These are the activations of a small neural network, seen along a few directions. Each row is one input.
In each table, some parts of the input vary, and every possible input appears once, in random order.
Descriptions start from the smaller parts, as in this example, which fits no table here: values(2) and (point or line(9) or (line(4) and ring(8))).
Shared parts are said once, and a part with two or three values counts as separate values.
(in the rows, 128 means zero)

Other details of the inputs vary at random and push rows far along three fixed directions, the same in every table; ignore that.

A family of inputs:
R1: [109 155 128 122 133 143 126 151 122 164 104]
R2: [224 140  86 180 143  98 163 110 148 128 116]
R3: [117  47 148 108  97 107 114 119 125  83 170]
R4: [105 158 134 123 135 145 133 145 123 164 110]
R5: [121  47 154 110 101 113 113 124 122  78 166]
R6: [102 102 137  67 162 128 109 103 130 113 117]
R7: [127 153  81 107 220 117 125  30 167  87  74]
R8: [174 145 124  90 141 128 163 163 126 179 110]
R9: [114 163 132 119 134 146 123 153 122 155 108]
R10: [119  51 156 112 100 118 120 112 114  80 174]
R11: [172 145 116  89 142 126 167 163 127 177 111]
R12: [155 151  97 211 137 115 133  90 145 111 116]
R13: [176 152 116  87 138 131 164 160 117 175 117]
R14: [101 110 140  66 162 134 123 103 127 102 123]
R15: [119  49 151 109  96 107 113 117 118  82 168]
R16: [158 147  92 209 136 113 126  96 145 111 110]
R17: [131 104 152 165  74 127 120 168 117 132 157]
R18: [160 101 103 151 160 110 113  54 150  48 121]
R19: [108 168 136 121 134 145 124 144 126 161 119]
R20: [111 164 131 119 133 143 117 150 125 161 113]
R21: [108 164 136 121 134 146 129 146 123 160 113]
R22: [174 149 123  89 143 126 158 161 129 180 117]
R23: [188  92 136 135  80 107 164 182 119 154 170]
R24: [100  98 131  66 161 129 118 106 127 110 113]
R25: [110 167 137 121 135 148 130 147 123 155 114]
R26: [130 115 151 163  72 134 130 161 109 124 171]
R27: [155 154  96 208 132 113 133  90 150 110 116]
R28: [ 99 106 142  68 163 130 116  97 131 113 123]
R29: [158 157 100 209 136 116 129  91 146 107 119]
R30: [101 107 131  64 160 128 113 105 126 107 121]
R31: [106 164 130 120 133 146 133 148 123 158 114]
R32: [112 162 125 118 133 145 128 154 122 154 109]
R33: [113 166 131 118 134 144 119 151 125 157 114]
R34: [156  99 104 153 163 103 112  54 149  52 121]
R35: [107 167 125 117 126 146 134 141 120 158 117]
R36: [125 112 150 165  75 127 131 164 116 128 173]
R37: [132 109 144 162  70 131 121 165 109 127 164]
R38: [103 161 126 119 129 142 137 146 127 161 112]
R39: [162 148  90 207 133 120 126  96 145 108 110]
R40: [123 110 148 165  75 125 130 162 116 131 171]
R41: [103 109 132  63 161 129 114 106 126 104 122]
R42: [161 158  98 207 134 123 130  92 146 103 119]
R43: [127 114 152 165  74 127 129 161 109 127 171]
R44: [102 102 136  64 156 128 114 104 132 111 112]
R45: [114  48 155 113 104 111 122 114 121  84 176]
R46: [110 170 137 120 136 146 126 145 126 157 120]
R47: [122 101 148 168  76 127 135 163 117 134 163]
R48: [105 161 133 120 130 143 133 144 127 163 111]
R49: [ 98 109 141  65 158 128 116  96 135 112 124]
R50: [108 161 127 118 129 139 121 148 130 164 111]
R51: [129 107 141 161  66 127 125 163 114 131 162]
R52: [105 157 120 120 133 139 128 150 121 164 112]
R53: [161 153  94 207 135 114 122  97 145 107 112]
R54: [100 101 130  63 156 127 118 105 132 109 113]
Description of these inputs: line(6) and (point or (values(2) and line(4))).
Q: Changing only the line(6) part turns R21 into R40. The same change can be made to R44. Which row results?
A: R3
Q: Changing only the line(6) part turns R30 into R37. The same change can be made to R41. Which row results?
A: R18
Q: Change only the line(4) part in R48. List by row number the other rows that result.
A: R4, R21, R25
Q: Change only the values(2) part in R49. List by row number the other rows that result.
A: R50
